Each row below holds a small network's activations on one input, seen along a few directions.
Each table varies a few parts of the input and shows all the possible inputs, shuffled.
Descriptions start from the smaller parts, as in this example, which fits no table here: ring(8) and (point or ring(9) or (values(2) and line(6))).
Shared parts are said once, and a part with two or three values counts as separate values.
In the rows, 128 means zero.

Rows:
R1: [ 81 130 177 163 128 104 175  88 124 174  99 101]
R2: [ 76 133 161 137 136 112 196 115 112 179 110 159]
R3: [197 155  94 123  94 135 119 116 118 120 133  97]
R4: [ 73 128 150 148 130 102 204 125 137 171 109 159]
R5: [142 134 108 102 124 149  75 158 129  88 146 161]
R6: [163 131 113 136 128 137  56 134 139  95 147 120]
R7: [ 86  75 150 124 231 106 154 132 131 115 104  54]
R8: [164 144  93  99 101 133 106 152 108 102 136 146]
R9: [183 140 107 132 112 129  81 129 125 106 132 111]
R10: [177 158  89  92  89 144 136 138 106 113 134 136]
R11: [162 143 102  99 108 140  99 153 114  97 131 152]
R12: [ 87 117 175 123 122 115 205 125 121 187 133 148]
R13: [184 141  98 131 105 123  88 129 120 111 136 105]
R14: [ 68 109 143 162 129 122 205 119 127 167 105 168]
R15: [152 135 105 100 119 146  83 156 126  91 137 158]
R16: [ 84 123 164 129 129 109 207 106 122 175 134 159]
R17: [132 126 103  98 134 158  57 155 141  94 144 164]
R18: [174 133 110 134 123 135  65 132 136 100 138 116]
R19: [173 154  94  93  94 140 125 142 108 105 130 140]
R20: [141 124 109 138 147 155  33 141 152  97 161 122]
R21: [152 122 107 132 138 145  37 132 151 101 146 124]
R22: [ 92 114 191 148 114 109 184  97 133 182 122  91]
R23: [ 78 126 165 174 122  95 182  97 148 166  99 100]
R24: [121 127 104 105 142 168  53 164 143  89 159 161]
R25: [ 81  83 134  95 243 122 181 159 123 116 114 119]
R26: [194 151  99 125  98 131 108 120 120 114 130 100]
R27: [ 74 107 158 189 121 114 184  91 138 163  95 110]
R28: [ 89 119 180 154 121 101 186  80 133 170 122 102]
The inputs of R14 and R27 match in every part but one. If R8 is changed in the same way as R14 into R27, which row does it become?
> R13
What is each input in this table made of?
> values(2) and (point or line(5) or line(8))
Which other rows does R22 become when the line(5) part takes its other values? List them by row number.
> R1, R23, R27, R28
Which other rows does R11 become when the values(2) part takes its other values? List them by row number.
> R9

Rows:
R29: [142 140 102 120 122 134 129 141 123 119 128 149]
R30: [104 118 133 114 143 142 101 144 138 116 141 148]
R31: [118 113 125 118 155 142 107 141 134 117 143 143]
R32: [124 123 128 144 129 131  88 123 145 113 126 109]
R33: [161 153 124 132  81 129 109 119 122 134 136 136]
R34: [165 146 118 110 100 127 125 122 113 125 130 111]
R35: [168 153 115 127  90 129 119 119 123 135 138 125]
R36: [168 149 117 134  82 136 115 114 123 134 139 128]
R37: [142 135 104 126 113 140 125 136 122 119 129 152]
R38: [ 44  99 182 139 169 110 212 117 133 180 111 135]
R39: [ 66 122 164 148 128 102 235 107 122 180  97 145]
R40: [153 154 126 131  71 135 108 119 127 132 136 133]
R41: [128 140 113 123 102 139 118 140 127 117 127 158]
R42: [144 131 108 111 123 130 137 146 118 115 126 142]
R43: [139 118 121 148 141 132  95 120 141 115 128 103]
R44: [ 63 100 181 177 156  96 203  93 134 179  99  88]
R45: [141 114 125 133 151 123 107 130 136 110 126  94]
R46: [112 118 132 116 152 136 102 144 133 118 140 151]
R47: [117 114 129  97 173 136 118 149 124 109 134 127]
R48: [136 140 112 124 112 133 119 140 122 120 126 161]
R49: [132 122 127 146 139 125  89 124 140 115 126 113]
R50: [137 118 124 125 160 127 106 128 130 105 119  87]
R51: [ 94 135 179 159  94  94 226  80 121 194 112 118]
R52: [169 144 121 119  92 125 126 124 118 129 137 118]
R53: [118 118 122 112 162 137 112 146 134 117 143 140]
R54: [140 133 107 103 132 133 136 144 113 110 120 136]
R55: [139 123 118 142 150 127  99 125 140 114 128 100]
R56: [120 111 129 104 164 134 118 151 130 113 140 133]
The inputs of R52 and R45 match in every part but one. If R35 is changed in the same way as R52 into R45, which row does it become?
> R55
What is each input in this table made of?
> line(4) and (point or line(6))
A walk changes only the line(6) part. It starts at R30 and steps to R46. List the rest of the walk in order.
> R31, R53, R56, R47
Which other rows does R37 become when the line(6) part takes its other values? List them by row number.
> R29, R41, R42, R48, R54

Rows:
R57: [168 119 103  70 177 140  93 163 116  85 148 110]
R58: [ 96 119 150 150 145 112 155 109 136 144 111  98]
R59: [167 142 125 117 111 145  23 136 142 104 169 135]
R60: [ 84 105 157 147 150 116 146 115 139 132 107 100]
R61: [ 74 112 154 122 138 130 156 138 130 139 121 149]
R62: [ 86 126 148 124 134 126 165 128 129 151 123 148]
R63: [104 129 147 128 124 123 175 120 118 158 125 153]
R64: [175 157  76 116  99 134  77 153 116  77 111 149]
R65: [195 157  96 106  62 152  88 127 118 104 145 114]
R66: [128 126 145 159 126 103 175 104 128 163 117 104]
R67: [114 120 149 155 136 110 164 102 125 155 111 103]
R68: [155 120  72 139 149 160  62 151 146  87 145 149]
R69: [118 133 142 132 114 113 186 118 121 164 132 152]
What is each input in this table made of?
> values(5) or (values(2) and line(4))
Which other rows does R63 become when the values(2) part takes its other values? List them by row number.
> R67
A walk changes only the line(4) part. It starts at R69 and steps to R63. List the rest of the walk in order.
> R62, R61

Rows:
R70: [ 62 119 181 145 133 100 221 103 123 186 107 133]
R71: [145 143 103 121 103 126 160 134 112 124 112 147]
R72: [121 124 115 165 128 129 101 121 142 115 114 122]
R73: [125 113 122 109 174 132 112 145 131 107 132 117]
R74: [142 144 140 126  92 129 121 119 127 144 145 136]
R75: [115 108 129 122 170 133  98 143 139 108 134 122]
R76: [127 125 120  85 144 136 147 153 112 120 136 152]
R77: [159 134 133 125 120 125 112 114 126 128 136  93]
R78: [119 125 124  96 145 138 134 149 121 123 139 158]
R79: [166 135 131 114 119 123 123 119 118 125 133  87]
R80: [144 131 103 145 132 124 127 126 126 113 109 114]
R81: [149 130 139 136 118 125  98 113 134 130 138  98]
R82: [ 96 119 136 119 141 144 108 144 138 125 142 166]
R83: [133 114 118  98 173 131 124 150 122 105 128 111]
R84: [135 128 143 145 117 129  87 110 142 131 140 102]
R85: [116 137 117 153 101 135 122 126 136 131 120 160]
R86: [ 71  97 174 163 168  99 201  98 136 171 105  87]
R87: [129 141 144 135  91 134 109 116 135 146 147 139]
R88: [129 139 112 144 101 130 135 130 128 130 118 157]
R89: [110 121 131 109 142 139 120 148 129 124 141 164]
R90: [151 147 134 115  94 128 134 120 119 142 143 131]
R91: [138 143 105 132 103 128 149 131 120 128 115 152]
R92: [152 131 100 134 131 123 138 130 118 110 105 108]
R93: [102 106 135 131 167 137  87 139 148 109 135 126]
R94: [135 127 109 157 129 125 113 124 134 115 111 119]
R95: [158 147 132 104  92 126 146 123 111 138 141 126]
The inputs of R85 and R72 match in every part but one. If R82 is changed in the same way as R85 into R72, which row does it become?
> R93
What is each input in this table made of?
> values(2) and (point or (values(3) and line(4)))
Which other rows does R91 become when the values(3) part takes its other values? List them by row number.
> R78, R90
Which other rows does R80 become when the values(2) part takes its other values? List them by row number.
> R91

Rows:
R96: [123 118 110 112 166 143 104 154 133 107 140 149]
R97: [118 116 111  95 169 143 110 160 123  99 129 155]
R98: [164 174 113 136  37 122 160 112 110 151 122 161]
R99: [113 131 149 150 123 115 152 100 130 155 116 100]
R100: [125 120 123 118 152 134  89 147 134 109 137 137]
R101: [132 115 117 132 143 139  89 135 136 104 133 118]
R102: [ 98 121 156 133 133 116 161 120 128 151 124 137]
R103: [ 86 118 142 110 145 123 179 143 121 140 119 151]
R104: [132 127 148 160 122 105 155  95 126 153 115  87]
R105: [ 93 116 141 125 143 123 173 130 130 149 127 147]
R106: [159 122 120 141 136 123  86 123 140 107 129  83]
R107: [106 119 150 147 126 122 159 111 130 151 118 119]
R108: [202 168  90 100  59 149  89 137 111 110 152 150]
R109: [141 127 121 133 138 133  83 126 141 105 131  97]
What is each input in this table made of?
> values(2) and (point or line(6))
The inputs of R103 and R97 match in every part but the values(2) part. If R105 is changed in the same way as R103 into R97, which row does it become?
> R96

Rows:
R110: [167 145 115 137  94 128 112 115 126 123 129 106]
R111: [105 112 128 106 163 137 131 149 128 118 132 144]
R112: [118 110 137 132 166 123 110 128 137 118 126  98]
R113: [117 121 118 116 146 136 128 147 129 120 132 153]
R114: [136 126 128 140 126 127 103 121 135 119 126 107]
R115: [153 136 125 138 110 129 104 117 131 127 135 109]
R116: [130 118 127 141 150 126 108 124 137 120 126 107]
R117: [157 150 109 112  93 133 129 136 114 124 131 152]
R118: [142 141 118 112 108 136 123 137 122 126 140 156]
R119: [ 62 117 184 161 128  95 237  92 125 196 101 121]
R120: [123 133 120 113 124 137 123 142 125 120 130 154]
What is each input in this table made of?
> point or (values(2) and line(5))
A walk changes only the line(5) part. It starts at R117 and steps to R118. List the rest of the walk in order.
> R120, R113, R111
